These are the activations of a small neural network, seen along a few directions. Each row is one input.
In each table, some parts of the input vary, and every possible input appears once, in random order.
Descriptions start from the smaller parts, as in this example, which fits no table here: one of 3 separate values, together with either a single point or one of 9 places around a ring or (one of 4 places along a line, together with one of 8 places around a ring).
Shared parts are said once, and a part with two or three values counts as separate values.
(in the rows, 128 means zero)

Other details of the inputs vary at random and push rows far along two fixed directions, the same in every table; ignore that.

A family of inputs:
R1: [126  94 176 144 186 135 136 169  92 133 138 189 122  84 175]
R2: [146 152  64 148 159 119 156 105 110  99 114 114 109 155 141]
R3: [136 100 176 113 121 139 112 152 119 157 152 145 142 126 114]
R4: [151 120 200  47 100 159 106 136 143 178 158 103 120 174  91]
R5: [141 144  80 134 108 129 142 100 144 121 136  91 131 171  92]
R6: [156 135 197  39 111 172 116 135 123 181 154 111 115 181 101]
R7: [150 141  74 160  96 110 158  84 156  93 110 109 129 173 110]
R8: [129 161 130 108 108 108 118 101 141 141 118 103 140 158  98]
R9: [113 119 152 102 107 135 122 136 135 144 115 121 131 123 110]
R10: [145 146  66 140  95 110 150  73 161  87  90 106 133 154 116]
R11: [179 146  81 146 118  84 145  88 145  96  87 118 134 155  96]
R12: [ 95  60 188 169 191 123 115 190  95 132 144 203 127  44 193]
R13: [104 131  50 185 145 104 153 108 132  87  98 126 126  99 140]
R14: [114 147 155  69  91 159  95 123 143 172 144  95 157 127 124]
R15: [114 156 158  36  93 173  86 130 130 197 173  67 156 134  95]
R16: [124 123  86 159 156 115 142 132 124 107 127 119 116 121 145]
R17: [137 135  76 178 154 109 167 115 114  84  96 145 105 128 175]
R18: [ 96  86 178 115 136 165 104 176 117 154 148 141 126  79 177]
R19: [148 182 131 112  93 141 105 131 154  92 153 146  99 153  77]
R20: [114 113  96 207 137  84 161 113 129  86 102 158 118 132 128]
R21: [ 70  96 172 175 183 116 101 191  83 146 130 177 151  16 189]
Description of these inputs: either a single point or (one of 4 places along a line, together with one of 5 places along a line).

A family of inputs:
R22: [ 84 110 181  64 134 200  94 172 101 185 168 116 138  82 177]
R23: [111 121 220  78 145 184  79 207 100 175 208 158 117  98 112]
R24: [185 161  74  66  98 142 140  79 150 125 122  58 132 186  95]
R25: [118  97 129 205 211  76 148 160  84 121 125 180 130  81 168]
R26: [ 90 115 129 199 168 119 141 160 107  77 111 208  86  79 170]
R27: [ 71 122 115 202 148  93 124 141 123  99 102 173 145  44 177]
R28: [ 65  85 199  90 108 186  91 175 121 189 165 121 132 103 139]
R29: [109  87 236  67 143 167 103 172  97 201 142 147 132 109 145]
R30: [163 155  92 110  95 119 134  90 152 140 156  69 135 212  46]
R31: [ 88 151  59 234 151  56 156 103 130  60  60 167 126  81 152]
R32: [ 84 106 199  86 106 167  71 173 119 180 151 134 165  59 143]
R33: [178 190  74  79 123 131 133  89 130 140 151  57 130 197  80]
R34: [ 96 109  48 246 146  79 176 103 139  64  95 154 118 114 160]
R35: [208 150 128  92 109 101 156  74 151 133 114  97 134 216  91]
R36: [108  91  41 240 148  79 172 108 140  61  88 150 122 101 149]
R37: [ 76 115 183  62 135 197  90 176  98 186 160 111 129  85 176]
R38: [103 111 226  71 120 191  82 190 115 165 173 161 106 102 141]
R39: [ 52  87 107 212 155 119 147 147 113 106 105 168 113  80 169]
R40: [155  94  73 227 185  52 181 107 121  66  68 169 124 109 166]
R41: [166 159 101  96  79 106 117  83 166 119 107  88 154 153  73]
R42: [ 67 121 209  81 109 162  68 174 120 183 145 132 153  64 143]
R43: [ 75 133 105 209 175  80 115 155 106 110 123 169 147  43 150]
R44: [205 163 117  90  84 135 134  96 160 103 137 113 111 207  74]
R45: [195 173 122  92  86 131 137  91 164 101 139 118 105 209  78]
R46: [161 181  83  72 102 142 146  78 140 129 113  67 117 201  97]
R47: [200 154 129  93 112  97 154  78 148 135 105  95 124 217  91]
R48: [131  74 226  74 139 168 100 176 102 195 154 140 150 104 153]
R49: [184 169  76  73  95 145 143  79 144 129 127  59 133 195 104]
R50: [144 119  63 227 163  80 165 121 134  33  93 190  95 103 151]
R51: [169 136  94 104  69 135 142  81 166 131 133  71 138 208  71]
- What do these inputs look like to the network? => one of 5 separate values, together with either a single point or one of 5 places along a line
- The inputs of R38 and R42 match in every part but the choice among 5 separate values. If R50 is changed in the same way as R38 into R42, which row does it become? => R41
- Which other rows does R46 become when the choice among 5 separate values takes its other values? List them by row number. => R26, R29, R31, R39
- List by row number the other rows that have the choice among 5 separate values in common with R30. => R28, R34, R36, R39, R51
- Start at R24 and move only the place on the line of 5, one step at a time. The first step leads to R49. Which rows follow, in order? => R22, R37, R46
